These are the activations of a small neural network, seen along a few directions. Each row is one input.
In each table, some parts of the input vary, and every possible input appears once, in random order.
Descriptions start from the smaller parts, as in this example, which fits no table here: one of 2 separate values, together with either a single point or one of 9 places around a ring or (one of 5 places around a ring, together with one of 6 places along a line).
Shared parts are said once, and a part with two or three values counts as separate values.

Other details of the inputs shift rows strongly along three fixed directions, in all tables alike. That doesn't count.

Table:
R1: [ 17  15  -3  -7 -12  11 -17 -35  -3  14 -41]
R2: [  6 -16  11  -1   1   5  21  26  -2 -15   3]
R3: [ 11 -19  -5  15   3 -18  16  19   1   6   1]
R4: [-13   5   9 -11  -1   6 -14 -33 -10  23  18]
R5: [-24  -5  10 -25   5   0 -18  21   5   7 -12]
R6: [10  5 11 18  5  1 -3 32 -8  2 16]
R7: [ -3  -1  18  11   5   7  18  25  -8 -12   5]
R8: [-26 -19   4 -11  12 -10 -28  10  12  -8  -7]
R9: [-18 -11  12 -15  23 -28  -7  -3  17 -10  -7]
R10: [-19  10   6 -11  23 -19  -9  13   9  20  -7]
R11: [  2  10   2  -1 -14 -27  21  16 -12 -20  10]
R12: [ 10 -21  -7  14   5   0   8  30   4  -4   4]
R13: [-26   7  21 -13   8  -2 -29  16   1   5  -1]
R14: [ 44  -5 -12  34 -31  14   7 -33 -15  -2 -38]
R15: [ 20   8 -26   7 -17  -1  17 -14 -19   3  36]
R16: [-24 -13   5 -25   6   0 -16  19   8   3 -15]
R17: [ -9   9   6  15  -1   1  21  22  -4 -18   9]
R18: [ -6   3  -4   3 -26 -28  10  18 -20  -7   8]
R19: [ 10 -30 -11  14 -17  29  12 -15 -14   0  20]
R20: [-12 -12  -5  -8  27 -11 -26  17  21  -5  -1]
R21: [ -5 -15  -3 -14  18  17  -9 -29  11 -13  19]
R22: [  4 -19  10   8   1 -17  26  11   0  -9  -1]
R23: [ 41  27  -3  38 -29 -11 -10  20  25 -13 -48]
R24: [  9  25 -19  -3 -19   4 -26 -38  -4  -9 -30]
R25: [ 12 -19  -4  22   7 -25   6  15  -1  -1   6]
R26: [ 41  15  13  20 -11  10   5  19  -4 -24 -51]
R27: [-10  -6  -4 -23  21  -2 -14  25  18   6  -7]
R28: [-29   3   7 -13 -16 -16 -18   9  30   5  -2]
R29: [-19   1   2 -12   1  10  -4 -32  -9  24  10]
R30: [  2  -7 -15 -21  12   7   0 -24   6  24  12]
R31: [ -5  11 -26 -16   5   0 -12 -24   2   4  26]
R32: [  4 -21   8   8   3   2  18  22   3 -20   2]
R33: [-20   0   0 -13   3  29 -12 -21  -7  14  12]
R34: [ 24  37 -13  -4  -8   4 -18 -38   5 -25 -40]
R35: [  4   5  28  12   1 -16  16  14 -11  -3  11]
R36: [-16  -2  -5  16 -16  -8  14  20 -15  -6   1]
R37: [-27   9 -12  -8  -2  22  -9 -23  -3   7  15]
R38: [-20   9   4 -12  26   0 -16  24  11  10  -4]
R39: [ 19  -9   4   3  -8  13  33 -20 -16   6  23]
R40: [  4   1 -13  12 -10  20  32 -21 -15 -12  27]
R41: [ 19 -17  -1   2  -8  13  35 -22 -13   2  20]
R42: [-12   7   7 -16  14  11   8 -34  -1  12  13]
R43: [-14  17 -21  -6  13  20  -7 -17   7  11  22]
R44: [  2   3   5   4   1 -27 -33  -6  11  -8 -60]
R45: [ 13  -5   2   8   1 -15  16  26  -7  14   3]
R46: [ 23   3  -1  20  -4  10  12 -18 -19  20  37]
R47: [ 24  32  -1   3 -20  12 -17 -35  34 -15 -39]
R48: [-26  14 -14 -12  17 -14  -9  17  14   3  -5]
R49: [  3  -1 -12 -21  14  26 -10 -12   6  17  18]
R50: [  5   4  26  12   2   4   7  24  -8 -13  14]
R51: [ -2 -20   7   5 -14 -15  17  19 -13   8  -5]
Each input here is: one of 3 separate values, together with either a single point or one of 4 places along a line or (one of 2 separate values, together with one of 6 places along a line).
Q: The inputs of R6 and R13 match in every part but the choice among 3 separate values. If R49 is changed in the same way as R6 into R13, which row does it become?
A: R5
Q: The inputs of R4 and R35 match in every part but the choice among 3 separate values. If R16 is changed in the same way as R4 into R35, which row does it become?
A: R2
Q: Change only the choice among 2 separate values in R46. List by row number the other rows that result.
A: R6
Q: Change only the choice among 3 separate values in R7. List by row number the other rows that result.
A: R33, R38
Q: Start at R35 and move only the place on the line of 6, one step at a time. The first step leads to R42. Which rows follow, in order?
A: R39, R41, R22, R9
Q: Start at R44 and move only the place on the line of 6, one step at a time. The first step leads to R14. Which rows follow, in order?
A: R51, R1, R29, R4

Table:
R52: [-10 -29   5 -20   1   7   8  -1   1  16  36]
R53: [21 -5 -3 18 -6  5 19 36 -9 -2  5]
R54: [-40  10  18 -32   4 -13 -18  -1   4   7  -8]
R55: [ 20  16   9   4  -1 -11 -18  41  12  -9 -41]
R56: [-33   0  12 -23  18  -5 -13   3  32   3  -5]
R57: [  5 -16  -9 -10   4  16   6 -34  -9 -10  11]
R58: [ 25   6 -25  16   6  38 -10 -31  -8  10   0]
R59: [-27   7  -3 -30  31  -7 -16   6  20 -12   1]
R60: [ 17   0  -7  27  -8   7  28  25  -3 -13  -7]
R61: [-22 -30  -5 -17   5   7  22  -7   1   8  27]
R62: [ -7  15 -10 -20  -5 -24 -25 -31  17   7 -25]
R63: [ 27   2 -10  23  -2  38 -17 -43  -3  10  -3]
R64: [-11  34  17   2  -6 -18 -15  37  -3 -11 -32]
R65: [-29  -5 -20 -11   3 -22  17   7  -3  13  55]
R66: [ 21 -22   7  35 -10  -1   7  21 -15   0 -10]
R67: [ 15   8  -9  25 -22 -27  15  23 -10  -7  12]
R68: [-11 -31  -3 -23   4   7  11  -1  -6  17  31]
R69: [ 30   4  -4   7 -11  35  -7 -35   2   8   1]
R70: [-16 -12  -4 -13   7  14  14   2   9   4  41]
R71: [-16 -27   5 -16   8   2  10 -12  -1  -8  38]
R72: [ 31   4  27  19  15 -20  39  16 -18   8   2]
R73: [  8  15   0   5  14  -1 -35  17  11   0 -37]
R74: [-41 -25   4 -27  30 -17 -20  19   8  17   0]
R75: [ 29  11 -14   4  -3  31  -5 -39  -3 -18   7]
R76: [ 10 -21   9  21 -16  -4  28  21  -1 -10  -4]
R77: [-15  34  11   3  -1 -17  -8  38  -4  -9 -36]
R78: [ 10   2   1  33 -24 -29  16  15  -7  -4  10]
R79: [ -7  13   7 -16  17   4 -29 -24  23 -16 -21]
R80: [ -2  30  -1 -17  -8  10 -26 -37  -6   2 -51]
R81: [ 21   4 -28   4 -23   0   3 -52 -12   7  -5]
R82: [ -5  10  22  26 -21  -5  14  22 -20  -6   6]
Q: What is each input in this table made of?
A: either a single point or (one of 5 places along a line, together with either one of 2 separate values or one of 4 places along a line)
Q: Start at R59 and move only the place on the line of 4, one step at a time. The first step leads to R60. Which rows follow, in order?
A: R53, R58
